Each row below holds a small network's activations on one record, seen along a few directions.
Each row is followed by the record's values for the fields Notad, Fop, Fep, Nad.
A field that a record lacks is left out.
The largest differences between rows may come from other fields.
In the rows, zero is written as 500.
Random noise pushes rows far along 3 fixed directions. That doesn't count. These rows show it; they differ only by the noise:
[701, 684, 584, 680, 704, 376, 317, 485, 480, 462, 505, 411, 299, 418, 403]
[621, 393, 713, 573, 576, 486, 755, 653, 287, 653, 560, 367, 471, 461, 427]
[701, 642, 575, 683, 661, 402, 400, 498, 475, 471, 520, 410, 323, 384, 345]
[647, 498, 553, 594, 512, 529, 650, 509, 493, 537, 559, 540, 430, 386, 270]
[622, 481, 682, 566, 618, 467, 608, 593, 355, 612, 538, 429, 431, 499, 476]

[588, 481, 593, 503, 516, 477, 588, 444, 525, 467, 500, 570, 430, 442, 426] => (Notad j2; Fep s1; Nad z2)
[525, 590, 388, 476, 513, 462, 214, 352, 672, 410, 488, 647, 484, 513, 479] => (Notad j2; Fop u2; Fep s2; Nad z1)
[529, 629, 320, 629, 461, 520, 283, 405, 647, 399, 508, 525, 485, 416, 311] => (Notad j1; Fop u1; Fep s1; Nad z1)
[581, 602, 473, 588, 418, 586, 751, 468, 548, 440, 528, 525, 386, 326, 287] => (Notad j1; Fep s1; Nad z2)
[542, 520, 653, 392, 589, 424, 460, 421, 521, 492, 476, 628, 415, 606, 652] => (Notad j2; Fep s1; Nad z2)
[497, 517, 478, 448, 456, 515, 497, 409, 578, 463, 483, 633, 485, 526, 510] => (Notad j1; Fep s2; Nad z1)
[551, 447, 349, 603, 366, 570, 624, 471, 624, 425, 550, 549, 527, 280, 139] => (Notad j2; Fep s1)
[517, 352, 529, 576, 497, 435, 621, 651, 354, 521, 516, 286, 558, 386, 403] => (Notad j2; Fep s2)
[427, 330, 318, 466, 249, 750, 663, 437, 624, 598, 593, 732, 711, 524, 263] => (Notad j1; Fop u2; Fep s1; Nad z2)
[465, 523, 387, 499, 447, 532, 372, 446, 572, 495, 509, 507, 543, 526, 502] => (Notad j1; Fop u2; Fep s2; Nad z2)
[483, 564, 411, 518, 419, 657, 648, 480, 603, 525, 535, 668, 484, 476, 374] => (Notad j2; Fep s1; Nad z1)
[459, 410, 307, 458, 311, 527, 491, 400, 663, 406, 526, 576, 589, 399, 332] => (Notad j1; Fop u2; Fep s2)
[359, 595, 407, 540, 527, 557, 438, 606, 434, 546, 460, 375, 550, 623, 662] => (Notad j1; Fop u2; Fep s2)
[470, 556, 322, 606, 441, 667, 465, 465, 601, 563, 533, 609, 565, 516, 340] => (Notad j2; Fop u2; Fep s2; Nad z2)
[359, 479, 502, 382, 522, 542, 475, 538, 490, 562, 448, 604, 566, 669, 725] => (Notad j2; Fep s2)
[384, 413, 488, 382, 354, 578, 794, 555, 503, 516, 514, 555, 550, 504, 569] => (Notad j1; Fep s1)
[570, 218, 511, 575, 334, 473, 835, 585, 436, 485, 563, 356, 596, 248, 151] => (Notad j2; Fep s1)
[575, 582, 435, 600, 566, 371, 211, 424, 577, 400, 496, 430, 470, 436, 403] => (Notad j2; Fop u1; Fep s2; Nad z1)
[624, 445, 550, 451, 496, 489, 481, 363, 608, 497, 515, 742, 475, 500, 376] => (Notad j2; Fep s2; Nad z2)
[395, 581, 584, 523, 560, 537, 705, 706, 302, 573, 460, 278, 458, 564, 729] => (Notad j1; Fep s1)
[352, 640, 475, 347, 565, 515, 338, 459, 560, 476, 394, 664, 474, 719, 853] => (Notad j1; Fep s2)
[629, 404, 643, 471, 635, 357, 269, 420, 500, 539, 508, 591, 485, 587, 528] => (Notad j2; Fep s2; Nad z2)
[643, 529, 570, 512, 479, 571, 733, 444, 545, 514, 536, 673, 404, 410, 311] => (Notad j2; Fep s1; Nad z2)
[528, 292, 598, 254, 431, 511, 509, 328, 633, 550, 520, 907, 602, 649, 551] => (Notad j2; Fep s2; Nad z2)
[640, 451, 686, 532, 611, 347, 477, 519, 364, 509, 495, 360, 430, 473, 520] => (Notad j1; Fep s2; Nad z2)
[577, 492, 623, 639, 540, 395, 656, 633, 307, 494, 519, 162, 433, 344, 452] => (Notad j1; Fep s1; Nad z1)
[605, 510, 567, 614, 545, 322, 498, 490, 443, 388, 499, 312, 388, 329, 424] => (Notad j2; Fep s1; Nad z2)
[436, 460, 392, 474, 321, 662, 772, 494, 578, 473, 530, 631, 556, 417, 349] => (Notad j1; Fep s1)
[454, 251, 474, 535, 352, 595, 693, 617, 372, 644, 579, 361, 707, 497, 372] => (Notad j1; Fop u2; Fep s2; Nad z2)
[586, 607, 465, 566, 515, 450, 416, 396, 585, 405, 480, 526, 397, 416, 417] => (Notad j1; Fep s2; Nad z2)
[639, 521, 480, 523, 389, 456, 625, 359, 630, 333, 538, 598, 389, 275, 245] => (Notad j1; Fep s1; Nad z2)
[462, 496, 505, 488, 569, 504, 437, 556, 468, 536, 472, 519, 526, 575, 575] => (Notad j2; Fep s2)
[395, 388, 359, 417, 371, 613, 540, 487, 623, 491, 523, 669, 650, 499, 402] => (Notad j2; Fop u1; Fep s2)
[575, 188, 566, 624, 457, 493, 675, 651, 340, 631, 598, 289, 656, 381, 228] => (Notad j2; Fop u2; Fep s2; Nad z1)
[446, 559, 427, 481, 512, 470, 373, 456, 583, 430, 439, 577, 482, 522, 561] => (Notad j2; Fep s2)
[434, 708, 490, 458, 566, 531, 369, 440, 563, 472, 461, 616, 406, 650, 728] => (Notad j1; Fep s1; Nad z1)
[475, 423, 556, 428, 472, 576, 716, 609, 381, 604, 528, 471, 562, 512, 521] => (Notad j2; Fop u1; Fep s2; Nad z2)
[419, 465, 584, 426, 513, 496, 615, 581, 389, 535, 449, 447, 512, 572, 688] => (Notad j1; Fep s2)
[509, 540, 464, 452, 484, 457, 394, 353, 650, 397, 482, 695, 440, 503, 493] => (Notad j2; Fep s1; Nad z1)

Here are new rows. What are their fields?
[337, 420, 623, 312, 460, 601, 754, 612, 382, 636, 486, 572, 585, 689, 806] => (Notad j1; Fep s1)
[544, 582, 595, 563, 694, 350, 168, 509, 393, 524, 482, 299, 443, 644, 706] => (Notad j1; Fop u2; Fep s2; Nad z2)
[617, 527, 766, 507, 738, 306, 319, 514, 359, 526, 468, 406, 384, 600, 717] => (Notad j2; Fep s1; Nad z2)
[476, 481, 387, 722, 501, 543, 584, 708, 366, 544, 534, 176, 570, 363, 290] => (Notad j2; Fop u1; Fep s2)
[524, 446, 397, 570, 489, 553, 359, 431, 593, 547, 536, 594, 583, 517, 348] => (Notad j2; Fop u2; Fep s2; Nad z2)
[394, 638, 311, 358, 390, 511, 369, 374, 697, 303, 445, 652, 485, 471, 569] => (Notad j1; Fop u1; Fep s2)
[592, 728, 469, 515, 537, 458, 379, 302, 681, 337, 471, 682, 306, 449, 476] => (Notad j1; Fep s1; Nad z2)
[404, 550, 600, 557, 685, 483, 422, 715, 270, 624, 458, 246, 514, 633, 760] => (Notad j2; Fop u1; Fep s2)
[703, 504, 573, 509, 570, 322, 298, 314, 618, 370, 490, 626, 383, 413, 369] => (Notad j2; Fep s2; Nad z2)
[446, 451, 566, 502, 508, 553, 717, 631, 371, 582, 472, 439, 525, 518, 558] => (Notad j2; Fep s2)
[349, 413, 521, 372, 417, 584, 753, 607, 412, 577, 467, 518, 584, 602, 680] => (Notad j1; Fep s2)
[465, 561, 446, 475, 486, 489, 474, 459, 549, 413, 453, 530, 461, 480, 538] => (Notad j1; Fep s2)
[394, 415, 464, 463, 506, 601, 516, 584, 469, 614, 491, 574, 599, 626, 566] => (Notad j2; Fep s2)
[562, 489, 596, 415, 531, 520, 503, 440, 545, 560, 530, 703, 474, 580, 534] => (Notad j2; Fep s1; Nad z2)
[499, 332, 573, 492, 424, 667, 904, 641, 350, 664, 570, 482, 602, 463, 360] => (Notad j2; Fop u1; Fep s2; Nad z2)
[455, 246, 661, 365, 418, 656, 885, 603, 362, 733, 578, 648, 634, 631, 563] => (Notad j2; Fep s1; Nad z2)
[582, 487, 621, 466, 536, 461, 600, 479, 438, 512, 491, 516, 430, 495, 526] => (Notad j1; Fep s2; Nad z2)
[576, 210, 742, 440, 511, 546, 821, 640, 277, 745, 574, 504, 610, 576, 466] => (Notad j2; Fep s2; Nad z2)
[477, 577, 418, 534, 516, 557, 493, 512, 544, 484, 479, 552, 478, 493, 458] => (Notad j2; Fep s2)
